A small network was shown many inputs. Here are its activations along a few directions, one row for each input.
In each table, some parts of the input vary, and every possible input appears once, in random order.
A made-up example of a description, with smaller parts first: one of 5 places around a ring, together with either a single point or one of 9 places around a ring or (one of 3 separate values, together with one of 4 places along a line).
Shared parts are said once, and a part with two or three values counts as separate values.

Other details of the inputs vary at random and push rows far along three fixed directions, the same in every table; ignore that.

Table:
r1: 72.0 19.8 -28.2 9.9 18.2 17.8 10.1 2.4 -26.4 12.0 -5.1
r2: 46.4 24.4 -18.6 -5.5 40.1 12.5 52.7 25.3 -21.8 2.4 -3.0
r3: -22.7 3.1 0.7 25.1 15.5 -33.8 28.2 31.5 9.5 -6.0 15.9
r4: 2.3 -5.6 -9.2 2.5 3.4 -11.4 12.7 -5.3 1.4 1.5 8.4
r5: -32.6 -7.4 7.7 20.6 -17.6 -26.6 -2.4 10.4 19.4 -4.0 13.7
r6: -16.6 4.2 6.9 14.6 19.3 -34.3 25.8 32.3 6.2 -4.5 6.7
r7: -5.2 -9.9 -6.8 1.4 -14.8 -14.1 0.3 -13.5 4.4 -0.6 6.5
r8: 4.3 -4.1 1.9 -5.0 -3.4 -1.0 3.8 -5.7 -7.5 7.3 12.3
r9: 1.4 -15.2 -7.0 -1.4 -2.5 -2.4 -9.9 -7.6 0.8 10.1 6.5
r10: -41.2 7.0 21.0 -33.8 -1.2 37.9 -3.2 -1.6 4.5 -15.4 -37.6
r11: -16.2 2.8 -6.1 20.6 9.5 -35.7 21.9 27.6 7.2 -14.0 20.7
r12: 70.8 18.3 -30.9 12.5 17.5 20.6 8.7 -2.4 -22.0 8.9 -9.7
r13: -36.1 28.7 26.6 -25.3 17.2 29.8 16.9 24.6 15.2 -16.5 -16.8
r14: -2.7 -5.9 -3.3 7.7 -11.9 -16.2 -21.5 -11.9 -13.9 6.3 11.6
r15: 6.1 -13.1 -6.2 -0.2 1.3 -0.8 -6.1 -1.4 -9.3 10.1 10.8
r16: -9.2 -2.8 2.9 18.8 7.8 -43.7 15.6 25.9 4.3 -13.1 12.4
r17: -1.2 -6.8 -4.0 5.1 -3.8 -10.9 -19.3 -15.5 -2.5 8.7 8.0
r18: -1.6 -9.9 -7.2 19.3 5.1 -17.5 -9.1 -14.9 -5.0 -0.6 4.0
r19: -41.5 12.7 27.5 -34.0 -8.1 31.9 7.8 -7.7 6.1 -17.4 -31.6
r20: 1.1 -22.7 -0.8 -6.8 -35.0 10.1 -41.8 -29.7 9.2 14.0 1.2
r21: 61.5 18.1 -19.8 8.4 26.2 18.1 12.3 6.2 -31.1 12.7 4.0
r22: -5.8 -16.6 1.7 3.1 -27.7 4.3 -48.8 -41.0 11.7 12.0 1.7
r23: -1.3 -21.8 -6.5 9.4 -2.7 -4.4 -9.7 -12.7 2.0 2.1 2.5
r24: -19.8 -0.1 4.3 8.2 15.3 -31.8 13.0 24.4 10.0 -13.2 17.8
r25: -34.1 26.8 34.0 -29.0 2.7 27.2 10.0 24.2 13.9 -10.9 -33.2
r26: -6.8 -13.6 -5.0 19.2 -13.3 -18.4 -21.5 -23.3 -3.3 -1.9 1.0
r27: 7.6 -21.4 2.5 -7.1 -36.7 18.6 -44.8 -28.6 0.7 16.1 4.2
r28: -41.5 22.5 31.4 -35.4 0.0 25.7 -1.0 18.3 18.4 -20.9 -21.1
r29: 4.8 -23.9 -4.9 -3.6 -36.1 14.9 -43.4 -34.4 12.9 11.6 -2.4
r30: 4.3 -3.7 -5.4 2.8 -3.9 -18.4 13.3 2.6 -13.7 1.4 15.1
r31: -20.9 -4.2 8.8 17.0 16.0 -43.9 16.2 25.9 7.9 -11.7 13.8
r32: 5.1 -3.9 -9.1 2.0 -3.8 -19.1 12.8 -1.0 -4.8 2.0 10.1
r33: 51.9 -4.6 -1.9 -0.9 -18.5 44.4 -15.4 -33.5 0.7 12.8 -7.1
r34: 17.3 28.4 3.4 -40.1 25.9 70.7 16.0 9.8 -5.4 -1.2 -41.4
Description of these inputs: one of 2 separate values, together with either one of 5 places around a ring or (one of 3 separate values, together with one of 4 places along a line).
Q: Changing only the choice among 2 separate values turns r9 into r20. The same change can be made to r2. Which row results?
A: r32
Q: Which other rows does r10 become when the choice among 2 separate values takes its other values? List them by row number.
A: r23
Q: Which other rows does r5 become when the place on the ring of 5 takes its other values? List them by row number.
A: r11, r16, r25, r28
Q: Which other rows does r30 become when the choice among 3 separate values takes its other values? List them by row number.
A: r14, r27

Table:
r35: 46.7 10.8 -14.0 -0.8 15.3 23.5 12.2 8.2 -24.2 8.6 -3.1
r36: -55.4 -2.1 10.7 5.2 -6.2 -35.3 11.5 16.2 16.1 -13.6 14.6
r37: -22.5 10.2 6.5 -25.0 13.3 24.4 1.4 1.5 0.9 -1.6 -23.6
r38: -35.2 25.5 16.3 -18.4 11.9 9.1 26.0 31.5 8.3 -14.2 -15.6
r39: 48.7 15.1 -3.8 15.8 17.7 21.8 13.9 18.4 -6.9 5.2 -5.7
r40: 45.6 13.5 -17.4 3.7 15.6 15.2 8.1 -0.5 -23.8 1.4 -8.3
r41: 4.0 -21.5 -16.4 21.9 -3.3 -44.7 3.3 -2.0 -12.6 5.0 25.1
r42: 44.4 6.6 -10.0 -3.6 10.8 23.2 7.9 4.6 -17.0 8.1 2.3
r43: 42.1 13.9 -15.5 -1.8 17.4 15.2 14.0 7.5 -25.1 3.9 -9.8
r44: 47.6 17.4 -10.6 6.7 11.3 22.2 14.4 24.9 -5.3 4.7 -4.5
r45: -22.0 10.7 7.8 -26.4 17.2 21.0 13.0 7.8 -0.2 -2.3 -19.4
r46: -25.1 20.7 21.2 -21.3 10.0 19.1 14.1 20.0 9.5 -17.5 -19.7
r47: 13.3 -26.0 14.8 10.0 -60.9 10.9 -62.4 -47.7 30.5 13.6 13.5
r48: 2.5 -25.8 -23.2 29.8 -3.0 -43.1 -6.0 -9.7 -5.0 -2.8 16.5
r49: 48.8 8.5 -19.3 -2.8 26.1 21.9 24.1 7.5 -10.5 8.6 -1.8
r50: -8.6 -15.8 24.8 -22.1 -59.4 52.6 -88.3 -62.5 14.9 15.9 -14.8
r51: -27.8 24.4 17.1 -25.7 13.5 18.3 13.3 28.5 11.0 -8.9 -20.5
r52: -56.4 -19.7 16.3 -10.6 -14.1 -31.6 -9.6 -6.6 6.4 -9.2 10.3
r53: -35.3 22.3 13.4 -18.3 19.1 0.0 34.3 39.1 4.4 -20.3 -14.6
r54: 9.1 -20.8 -26.1 26.7 6.5 -42.2 8.6 1.1 -10.6 -0.9 15.6
r55: -48.1 -5.4 21.5 -2.0 -1.5 -23.6 -14.3 2.7 21.0 -8.3 6.4
r56: -56.1 -9.5 4.6 -1.0 -3.4 -31.1 -0.5 -9.2 4.9 -14.6 -3.7
r57: 45.5 14.6 -10.6 6.6 9.6 22.5 13.9 19.8 -3.6 2.7 0.6
r58: -45.6 -18.1 18.9 -13.9 -32.5 -7.8 -28.3 -28.3 13.8 2.3 10.9
r59: 19.6 -6.4 -9.8 31.5 2.5 -30.3 5.7 4.3 5.2 0.3 24.8
r60: 49.6 16.7 -7.7 7.6 15.9 25.9 14.4 17.9 -5.3 -0.5 -1.4
r61: -24.6 15.9 15.9 -28.3 1.2 25.5 5.2 -1.9 -5.7 -1.7 -15.2
r62: 21.1 -18.8 -13.6 12.2 -5.5 -23.0 -10.9 -13.1 -1.9 15.1 26.1
r63: -14.5 9.6 10.1 -25.2 8.0 28.2 16.9 0.9 2.3 -5.3 -15.5
r64: 12.7 -22.0 -21.3 23.9 -4.2 -36.5 9.9 -7.2 -6.1 4.6 20.5
r65: -17.3 15.8 14.3 -29.0 3.7 36.3 -8.3 1.3 -9.1 -3.5 -24.1
r66: 47.2 8.9 -20.8 6.8 17.8 26.5 6.4 0.7 -17.9 2.1 -11.7
r67: -3.8 -14.9 22.1 -22.1 -63.6 49.4 -80.1 -65.8 16.3 21.3 -10.3
r68: -67.8 -8.0 14.3 0.6 -2.0 -50.6 10.4 27.4 14.9 -18.3 7.6
r69: -36.2 23.5 25.3 -14.1 27.4 5.5 30.6 35.5 2.4 -18.3 -25.3
r70: 10.3 -9.8 -9.7 41.0 2.3 -38.4 10.5 7.7 3.7 5.0 24.5
r71: -22.3 21.5 14.5 -31.1 4.7 24.4 4.1 0.0 -8.5 -6.0 -26.8
r72: -63.5 -5.6 14.2 2.0 -7.3 -45.3 12.9 18.6 17.4 -17.6 11.8
r73: -47.9 -9.2 14.0 -11.7 -16.6 -7.0 -36.3 -24.9 8.3 0.9 -2.1
r74: 4.5 -21.4 -21.5 24.4 -4.6 -41.4 1.7 -9.9 -5.1 3.5 15.6
r75: 2.4 -12.6 -16.5 24.7 -4.0 -44.8 -4.2 -12.8 -11.9 2.5 18.3
r76: 36.7 -7.3 5.1 -17.8 -31.1 58.2 -36.1 -36.0 5.1 15.4 -20.0
r77: -0.8 -11.1 -19.5 26.1 2.7 -44.2 1.2 -7.2 -12.7 0.4 23.2
r78: 39.8 12.9 -10.3 -3.4 10.9 16.0 18.9 2.6 -21.7 6.6 -4.9
r79: 17.3 -10.3 -10.3 35.8 8.3 -34.6 1.8 9.0 4.2 8.9 23.0
r80: -41.0 -6.2 11.7 -2.4 -13.2 -16.3 -11.9 4.3 20.6 -4.5 10.1
r81: 12.4 -14.8 -14.9 15.2 0.2 -27.3 -4.8 -6.4 -9.1 13.9 21.3
r82: 14.5 -14.2 -9.3 34.3 2.9 -43.6 4.3 9.0 3.2 -1.9 24.6
r83: 53.9 -26.8 -6.1 6.0 -53.6 42.3 -58.0 -61.2 11.0 29.8 5.7
r84: -8.5 -28.4 18.9 -18.0 -51.6 39.1 -62.1 -48.2 23.1 15.1 -4.2
r85: -23.3 24.7 18.9 -17.7 10.8 19.4 17.3 16.2 9.6 -15.3 -11.3
r86: 42.9 11.0 -21.0 2.6 21.1 23.9 6.4 -3.0 -11.6 6.8 -11.5
r87: -51.6 -12.5 1.7 -2.5 5.7 -27.7 1.2 7.7 -0.5 -10.6 -0.3
r88: 47.6 15.1 -10.6 -7.2 14.7 18.4 25.1 5.9 -19.7 5.8 -1.4
r89: -23.7 16.3 6.3 -21.1 9.1 26.5 5.7 -4.2 -0.2 -9.5 -24.6
r90: 51.9 14.3 -0.2 8.4 3.2 22.8 3.9 0.6 1.3 3.7 -3.9
r91: 4.7 -31.5 -19.2 24.3 -3.8 -44.5 6.4 -3.8 -1.0 1.5 27.3
r92: -18.2 12.7 11.1 -29.4 11.4 21.4 23.8 6.6 0.6 -9.6 -20.2
r93: -17.4 14.1 6.4 -22.2 9.3 28.6 9.1 -0.3 -2.9 -5.1 -24.0
r94: 17.7 -15.2 -7.2 32.7 -1.8 -30.1 -6.7 5.6 4.7 2.0 24.5
r95: -21.7 11.0 8.6 -24.3 16.3 26.6 16.2 14.6 -6.2 -7.8 -22.4
r96: 9.7 -17.1 -3.8 36.9 -10.3 -40.4 -3.1 -0.5 8.5 6.9 22.4
r97: 44.5 17.2 -18.0 -2.7 24.0 20.6 11.2 6.0 -21.4 10.1 -7.8
r98: 14.4 -11.7 -10.5 26.1 0.5 -32.8 -3.9 3.2 9.2 3.2 29.7
r99: -31.5 25.0 21.7 -25.5 7.1 11.7 20.3 27.6 9.9 -15.4 -22.8
Q: Changing only one part turns r84 into r92. The same change can be made to r42. Which row results?
A: r88
Q: Changing only one part turns r51 into r68. The same change can be made to r86. Which row results?
A: r48
Q: What is each input in this table made of?
A: one of 5 places around a ring, together with either one of 5 places along a line or (one of 2 separate values, together with one of 4 places along a line)
Q: Which other rows does r72 become when the place on the line of 5 takes its other values? List them by row number.
A: r47, r90, r96, r99
Q: List by row number the other rows that have the place on the ring of 5 in common with r61.
A: r36, r38, r58, r59, r63, r67, r70, r77, r83, r85, r89, r93
Q: Which other rows does r45 become when the choice among 2 separate values takes its other values? List them by row number.
A: r81
